Each row below holds a small network's activations on one input, seen along a few directions.
In each table, some parts of the input vary, and every possible input appears once, in random order.
Descriptions start from the smaller parts, as in this example, which fits no table here: one of 4 places along a line, together with either a single point or one of 9 places around a ring or (one of 3 separate values, together with one of 5 places around a ring).
Shared parts are said once, and a part with two or three values counts as separate values.

Other details of the inputs vary at random and push rows far along two fixed directions, the same in every table; ignore that.

Table:
R1: [-23  13  65  -4  37  44 -67  96 -24 -20 -27 -15  -3]
R2: [-15  42   1  -5 -15 -13 -40 -81  12  -1   2  -3  30]
R3: [-20   7  58  11  24  30 -71 105 -19 -34 -22 -10 -10]
R4: [ 20  46  -8  35  20  -9 -31 -56  41  11 -13  15  50]
R5: [ -5 -30  -1  -3 -56   1  32  -5 -14  12   6  -5 -25]
R6: [ 33  -2 -22  -8 -33 -10   9  30  21   6  25 -12 -15]
R7: [ -6 -36   2 -23 -32 -12  22  -5 -17   2  -2  -4 -44]
R8: [ -5 -10 -25  17 -10   9  60   6  -9  27 -15  -1  14]
R9: [ 30  -9 -19 -25  -8 -20   1  28  17  -4  16 -12 -36]
R10: [-16  31 -19  17  -7  -6 -40 -76  19  13 -27  -2  44]
R11: [ -3 -31 -17 -53  10  -1  18   7  -1  -5 -20 -21 -13]
R12: [  6 -28 -26  -3 -26   4  11  10 -12  15  48  -9 -13]
R13: [ -2   2  -5  -5 -18   2  61   1 -16  12  15  -3   0]
R14: [ 24  46   5  13  24 -41 -43 -53  36 -28  11  19   9]
R15: [ 11 -24 -16 -10  19  -5  25  10  -6   0  43  11 -26]
R16: [ 10 -28 -38  29   2  13  33  16   4  26  21  13  10]
R17: [  5 -35 -24 -21  -1  -8   2   9 -16   4  39  -9 -34]
R18: [-22  24  44  51  -7  47 -61 113  -8   6 -21  -1  11]
R19: [ 35  13  -7 -13   0   7  39  20  27  16  25   1  -2]
R20: [ -5 -57  -4 -24 -18 -11  20  -3 -18 -13 -24  -9 -29]
R21: [ 37   8 -13   3 -13  -9  33  31  32   2  29   6  -7]
R22: [-45 -20  52  13  31  42 -67  89 -52 -25   0  -7  -9]
R23: [-15  18  67  22  42  32 -48 106  -8 -39 -18  10  -2]
R24: [ 34   7  -4 -30  24  -4  31  19  23   6  16   2 -22]
R25: [-10  19  22  15  -2 -32 -22 -89   1 -23  -8  29   1]
R26: [  5 -38 -46  18 -18  11  11  15  -5  30  17  -7   2]
R27: [  1   2  -4 -40  15   2  44   6  11   5   6   6 -20]
R28: [-10  53  10   6   3  -9 -17 -79  22  -5   6  16  38]
R29: [ 35  -3 -31  23  -6  -2  32  35  38  17   0   9   7]
R30: [ -74   73   89   52   -5   27 -102   -5  -54  -18  -14   -3   40]
R31: [-14  39  11   3  18 -34 -17 -87 -11 -17  -3  10  18]
R32: [ 17  40   2 -13  17 -29 -61 -65  20  -9   3  -6   8]
R33: [ 29  -8 -34  -3 -12  11  15  25  23  35  -9 -16   6]
R34: [-23  41  69  15   0  55 -57  97 -19   5   4 -10   2]
R35: [ -1 -30 -15  30 -30  11  54   1   2  22 -20  18  -2]
R36: [-16  35   4 -23   9 -25 -49 -81   8 -11  -7  -3  10]
R37: [ 12 -18 -19   8  -6   7  34  11  -2  11  52  10  -6]
R38: [-10  26   8 -14  40 -19 -29 -74  16 -30 -26  12  33]
R39: [ -8  -3  16  13  11 -30 -24 -86   0 -37 -30  23  16]
R40: [  0  -3 -26   0  -1  20  52  11  21  29 -14   6  15]
R41: [ -6 -40 -22  20 -47   9  31   0  -7  26 -24  -2 -10]
R42: [ 13 -45 -22 -12  32  -3  23  12  -7 -16  19   6 -11]
R43: [-10 -17 -10 -35 -12 -14  29  -1 -29   7   3 -22 -28]
R44: [-20  24 -19  34 -16 -19 -31 -85  -9  12 -27  -9  44]
R45: [ 35 -14 -10 -32  36  -2  28  21  22  -9  -6  -4  -7]
R46: [ -8 -37 -15 -37   2 -13  26   2 -30  -7 -20 -28 -13]
R47: [ -2 -26  -9 -26  19  -9  49   3 -21 -12 -16  -7  -5]
R48: [  1 -18   5   8 -38   4  55  -4  -4   7  10  15 -16]
Each input here is: one of 2 separate values, together with one of 4 places along a line, together with either a single point or one of 5 places along a line.
The inputs of R12 and R37 match in every part but the choice among 2 separate values. If R44 is changed in the same way as R12 into R37, which row does it become? -> R8
The inputs of R10 and R40 match in every part but the choice among 2 separate values. If R18 is changed in the same way as R10 into R40, which row does it become? -> R29
Change only the place on the line of 4 in R3. List by row number the other rows that result. -> R6, R9, R18
Change only the place on the line of 5 in R21. List by row number the other rows that result. -> R13, R19, R28, R48
Change only the place on the line of 5 in R1. List by row number the other rows that result. -> R3, R11, R20, R46

Table:
R49: [-41  10  52   8  33  30 -32  43 -26 -21 -23   9   3]
R50: [ 12 -26 -32 -38   3 -18  47 -21   0  10  -4 -15 -13]
R51: [ 26 -26 -47 -17 -24  -1  49  25  17  24   7 -19  -9]
R52: [ 28 -18 -42 -19  -4   2  62  10  15  27   4  -8  -4]
R53: [ 43 -48 -65 -17 -28  -8  48   6  26  28  21 -11 -20]
R54: [-43   2  63  16   8  40 -35  95 -51 -14  10   0 -24]
R55: [  9  51   9  18   6 -18 -40 -75  24 -13  15  17  33]
R56: [ 24 -31 -36 -18   7   7  69  35  21  20   3   3 -10]
R57: [ -3 -14 -21  27 -44  10  53 -10  -1  35  -5   8  10]
R58: [-41  15  78  -3  13  44 -24  88 -38 -16   6   3 -17]
R59: [-13  37  34  -4  21 -17 -57 -37   3 -25 -14   4   4]
R60: [ 18  39   1  27  22 -30 -53 -66  30 -24  -8  12  38]
R61: [-16   0   8  -7  -2  -2 -26  -5 -16 -10 -12 -12   5]
R62: [ 19   8 -15  -9  21 -49 -30 -89  17 -33 -10   1  15]
R63: [ 11 -43 -27 -23 -15  -7  10   4  -6   4   7 -13 -26]
R64: [ -39   23   14   41  -23  -18  -32 -108  -16   -5  -24   13   36]
R65: [-17  13  34  31   2  32 -24  76 -20   5  22   6  -7]
R66: [ 23   9  -6 -13   3   2  16  29  23   8   4   0 -13]
What is each input in this table made of? -> one of 2 separate values, together with either a single point or one of 8 places around a ring
The inputs of R62 and R60 match in every part but the choice among 2 separate values. If R49 is changed in the same way as R62 into R60, which row does it become? -> R56
Change only the choice among 2 separate values in R63. List by row number the other rows that result. -> R53

Table:
R67: [ 24 -11 -33 -35 -26  -1  69   2  20  23   7 -14  -7]
R68: [   1   48   10   39   -5  -39  -41 -101   15  -15    4   24   27]
R69: [ 32 -46 -47  -3 -39 -14  45   9   5  18  16 -12 -21]
R70: [-21  19  64   2  18  33 -29  77 -13 -12   6  13 -27]
R71: [ -10   50   14   45   18  -25  -54 -113   26  -15  -20   35   47]
R72: [-30  32  43  12   2  45 -23  70 -21  18  -6  -9   7]
R73: [ 19 -22 -40   0   5   1  48  -9  14  22  10   5   4]
R74: [ 22 -22 -53 -28 -29  -6  49   6  17  33   5 -21 -12]
R75: [  0 -50 -28 -21 -31 -11  68   0 -28   8  14 -10 -34]
R76: [ 31 -38 -30 -27 -12 -12   9   5  15   1  17 -11 -27]
R77: [-67  -1  66  30  14  48 -31  50 -54 -11 -30  13   6]
R78: [ 12  45   2   4  31 -38 -43 -91  25 -35 -12   8  42]
R79: [ 35 -38 -52 -39  -6 -18  33   4  20   9  31 -10 -31]
R80: [  -5   57   16   43   -1  -35  -57 -108   12  -25   11   20   49]
R81: [ 43 -45 -52 -31  -3 -24  37   3  21   1 -10 -19 -16]
R82: [ 12  47   7   8  31 -44 -47 -95  29 -30 -23  16  28]
R83: [ 36 -29 -40 -41   4 -10  46  12  13  13  37  -8 -31]
R84: [ 28 -56 -51  -4 -20   2  53  11  16  22  -5  -3 -10]
R85: [ 21 -15 -30   1 -14  -7  45  10  -2  20  30  -4 -11]
R86: [-28   9  40  16 -19  45 -35  81 -19  12 -23 -14   0]
R87: [-33  -2  31  36  10  49 -21  82 -19   8 -11   9   7]
R88: [ 17  -1 -21 -25 -23  -5  52  -4  20  25  -5  -4 -16]
R89: [ 40 -25 -47 -37  17 -17  57  12  16  10   7 -15 -15]
R90: [-37  13  47  43  -5  40 -39  91 -35   1   7   2  -2]
R91: [-29  18  47  17  31  32 -52  87 -20 -16 -20  -5   4]
R92: [-46 -11  61 -13  13  30 -31  62 -47 -19   2  -3 -28]
R93: [-60   8  81   5  32  38 -50  80 -57 -31 -36  -4  -4]
R94: [ -9 -27 -22 -37 -27  -4  48 -21 -15  15 -11 -21 -19]
R95: [  -9   49   10   41   18  -20  -51 -111   23  -21   -9   28   61]
R96: [  10   44    8    2   18  -35  -56 -101   25  -32   18   15   29]
The inputs of R92 and R77 match in every part but one. If R96 is changed in the same way as R92 into R77, which row does it become? -> R95
What is each input in this table made of? -> one of 5 separate values, together with either a single point or one of 5 places along a line
Change only the place on the line of 5 in R90. List by row number the other rows that result. -> R68, R69, R80, R85
Change only the choice among 5 separate values in R88. List by row number the other rows that result. -> R68, R70, R71, R82
